Each row has a name. After each piece below comes the name of the row it's from, unless a question asks for something else. Each question is about the rows just above it.

[  3   7  -7   5  -7  -9  11   0   9  -4 -14  15   3  -1   6   0   0 -10
  11  12  -9  -3  10  -7  -1  -2   7  -1  -5   8   1   7 -13  15  -2 -17
 -14  21   0  -2  -5  18   4  -1  -3] -> J674
[ -2 -15   9 -12  15  17 -21   2 -12   9  28 -24  -9   1  -6  -5  -3  12
 -18 -23  14   0  -7  19   3  -2 -14   3  15 -16  -5 -18  28 -22   2  25
  28 -28   1   5   3 -20  -9   3   5] -> J961
[  3   7  -3   7 -10 -12  15  -2  11  -8 -20  20   7  -3   3   1   1 -10
  15  17 -12  -2   4  -7  -1   1  34  -1  -9   8   5  15 -18  15   1 -17
 -14  21   0  -3  -3  18   4  -2  -5] -> J560
[ 13  46 -27  28 -45 -44  56  -4  40 -29 -73  81  26  -8  13   8  12 -37
  51  61 -41  -5  19  46 -10  -3  41 -10 -27  49  21  57 -76  66  -1 -75
 -72  88  -5 -15 -16  62  23 -13 -14] -> J157
[-20  17  11   1 -17  -3   7   5 -10   1  -2   4   3   3  -3   8 -14  15
  20  -3  34  21  -7   1   1  -2 -10  18  -1   0  -2   8  -8  15  -1  -9
  -5 -12   4  -3   7 -12 -18  15  15] -> J276
[  9  23 -17  18 -23 -25  35  -5  26 -14 -41  42  18  -6   8   7   9 -23
  29  34 -17  -4  15 -23  -5   1  20  -7 -18  25   8  36 -41  33  -2 -38
 -41  45  -6  -7 -10  31  11  -6  -7] -> J600
Put [-17 -14  21   0  -3  -3  18   4  -2  -5   3   7  -3   7 -10 -12  15  -2
  11  -8 -20  20   7  -3   3   1   1 -10  15  17 -12  -2   4  -7  -1   1
  34  -1  -9   8   5  15 -18  15   1] back in order: which row is it?  J560
[ -5  -2   4  18  -3  -3   0  21 -14 -17   1  15 -18  15   5   8  -9  -1
  34   1  -1  -7   4  -2 -12  17  15 -10   1   1   3  -3   7  20 -20  -8
  11  -2  15 -12 -10   7  -3   7   3] is which row reordered?  J560

[ 24  12   6 -16  21 -58 -18] = J11
[19  0 -3 -2 14 17 -6] = J143
[-30 -31  12  38  33  37  23] = J652
[ 24  12   6 -16  21  21 -18] = J727
[ 39  23  12 -30  37  33 -31] = J321
[-47  37  39 -36 -25 -56 -11] = J439
[-68   5  19   3 -54 -77  24] = J548
Which row holds these entries in another order? [-31  33  37 -30  12  23  39]  J321
Put [ 24 -68   5  19   3 -54 -77] back in order: which row is it?  J548

[-55 -16  -6   3 -17  19  -9  18  16  41  38   1 -25 -17  -3 -24  34 -28
 -46   5  -9  25  17 -37 -44 -19  32   2 -10  -3   2  37  25  -3   2  33
 -11   4  24  15 -20  21 -10   2 -28 -32  11   2  22  -2  11 -14 -11 -62
 -11   8 -12  -4 -11  70] -> J901
[ 25  70 -12   2  16 -46  -2  -9  11 -20 -16  16  37 -17 -11 -28   3  25
  15  -3 -28  34 -11   2 -11 -11 -32  11  18 -25   2 -62 -44  -3 -10  38
   8   2 -17  21  19  41  32  22   4  -3  -6 -24  33 -19 -10   2   1  -9
  -4  24   5 -14 -55 -37] -> J291
[ 18   0 -41 -62   2   0  -7  -4  -7  36  27   1  -6 -44  -1 -38  15  14
  58 -36  32  11 -12  22  -5   9  28 -33 -15  -7  48  -8 -18  -3   9 -18
  -1  19  36  17  19 -11  48  40   0 -34  42  -6 -15  39 -37 -41  20 -13
 -50 -13 -18  -4  10  29] -> J458
[  9   5  13   3   9   3  -5   6  35   1 -16   9   6 -55 -13   0 -12  -6
 -11 -10  -9 -11   4 -10 -41 -18  33  22  -2 -18  -1 -10  -1  33  -7  -2
  10  17   8   4 -18  31   5 -18  21 -34   6 -26  -6   7  -9 -24   1  13
  25  -7 -14   4   6  -3] -> J152
[  3 -14  33   9  10   9 -41 -34 -13 -27  -7 -18   9   6  17  -9   8   0
  22  -1   6  -3  35 -12  34 -11   7  13 -11   5 -18  13  -7  25  -9 -24
 -18  -2   5  31 -55 -10  -1   1   4 -15  21 -10  -2   6   4   3   1  -5
 -18 -10  -6  -6   4   6] -> J495
Put [ -2  25 -10   9  21  -3 -14   4   6   6  13  -1   6  35  -7  -6 -18  -2
  -9  -7  22 -11   5   9   3 -15   7 -55 -13  13  -5   5   6   8   0 -18
  17  -6   1 -12 -11  10  34   3   4 -24  -9  -1 -34   4   1 -18  33 -27
 -10 -10 -18   9  31 -41] back in order: which row is it?  J495
Put [ 33  25   1   0   9  21 -10  13   9   6   9  33  -6  -3   5  -1   5 -55
 -18  17   3  22 -11  -9 -34   3   4 -14  35 -12 -26  -1 -18   1 -18  -6
  10  -2   6  -5 -10  31 -16 -11   7   4 -24 -41  -9   6   6 -10  -7  -2
 -18  13   4   8  -7 -13] back in order: which row is it?  J152
Put [  6  -3   9   5  13   3   9   3  -5   6  35   1 -16   9   6 -55 -13   0
 -12  -6 -11 -10  -9 -11   4 -10 -41 -18  33  22  -2 -18  -1 -10  -1  33
  -7  -2  10  17   8   4 -18  31   5 -18  21 -34   6 -26  -6   7  -9 -24
   1  13  25  -7 -14   4] back in order: which row is it?  J152
[-14   4   6  -3   9   5  13   3   9   3  -5   6  35   1 -16   9   6 -55
 -13   0 -12  -6 -11 -10  -9 -11   4 -10 -41 -18  33  22  -2 -18  -1 -10
  -1  33  -7  -2  10  17   8   4 -18  31   5 -18  21 -34   6 -26  -6   7
  -9 -24   1  13  25  -7] is which row reordered?  J152
Put [-11   4  24  15 -20  21 -10   2 -28 -32  11   2  22  -2  11 -14 -11 -62
 -11   8 -12  -4 -11  70 -55 -16  -6   3 -17  19  -9  18  16  41  38   1
 -25 -17  -3 -24  34 -28 -46   5  -9  25  17 -37 -44 -19  32   2 -10  -3
   2  37  25  -3   2  33] back in order: which row is it?  J901
Put [-55 -37  25  70 -12   2  16 -46  -2  -9  11 -20 -16  16  37 -17 -11 -28
   3  25  15  -3 -28  34 -11   2 -11 -11 -32  11  18 -25   2 -62 -44  -3
 -10  38   8   2 -17  21  19  41  32  22   4  -3  -6 -24  33 -19 -10   2
   1  -9  -4  24   5 -14] back in order: which row is it?  J291

[-30  74  62  40] -> J435
[ 40  62 -30  75] -> J429
[ 75 -50 -30 -21] -> J801
[ 74 -30  63  40] -> J125
[-21 -51 -30  75] -> J553
Which row holds these entries in another order? [-51 -21 -30  75]  J553
[ 75 -30 -21 -50] is which row reordered?  J801
[-21 -30 -50  75] is which row reordered?  J801
Which row holds these entries in another order? [ 75 -30  62  40]  J429
Which row holds these entries in another order? [ 40  62  74 -30]  J435

[-43 -58 -36 -10   2   0  -2  17  16  31  94 -87  20 -18  -9  -9 -45   5]  J699
[ -5 -44 -15 -38  51  -5 -10 -71 -62  38  37 -66  -5   6 -31  54 -25 -26]  J369
[ 42  59  36  10  -3   1   2 -14 -13 -32 -93  89 -20  17  11   8  46  -4]  J655
[-45 -38 -31  13 -30   3   4  62  55  13  84 -58  25 -24   8 -44 -36  21]  J162
[ 16  -3 -32   2   1  -4  36 -14  10 -20  11  46  89 -93  42  59   8 -13]  J820
[ 20 -14   5 -37  57  -6 -10 -89 -79  23 -15 -22 -17  17 -29  67   0 -33]  J103
[ 19 -17   4 -38  57  -6 -10 -89 -80  23 -12 -25 -17  17 -30  67  -2 -32]  J288
[  0 -39 -10 -39  54  -6 -11 -76 -68  35  26 -58  -7   8 -32  58 -20 -28]  J760
[ 46  51  34  -2  14  -1  -1 -41 -38 -23 -93  76 -23  21   1  28  44 -13]  J447
[ 43  60  35  12  -5   0   2 -12 -11 -33 -94  89 -19  17  11   7  47  -3]  J864
[ -3   2  46 -32   8  59  -4 -93  17  42 -20 -14   1  36  90 -13  11  10]  J345
[-37  -7 -15  17  23 -33 -89  67   0 -79   5  20 -29 -10 -17  57 -14 -22]  J368
Which row holds these entries in another order? [ 59  36  10  -3   1   2 -14 -13 -32 -93  89 -20  17  11   8  46  -4  42]  J655
Which row holds these entries in another order? [ 10  36   1   8  42  46  -3 -13  17 -32  59  89 -14  -4 -20 -93  11   2]  J655
Which row holds these entries in another order? [-33   0  67 -29  17 -17 -22 -15  23 -79 -89 -10  -6  57 -37   5 -14  20]  J103
Put [-71 -66 -62 -44 -38 -31 -26 -25 -15 -10  -5  -5  -5   6  37  38  51  54] back in order: which row is it?  J369

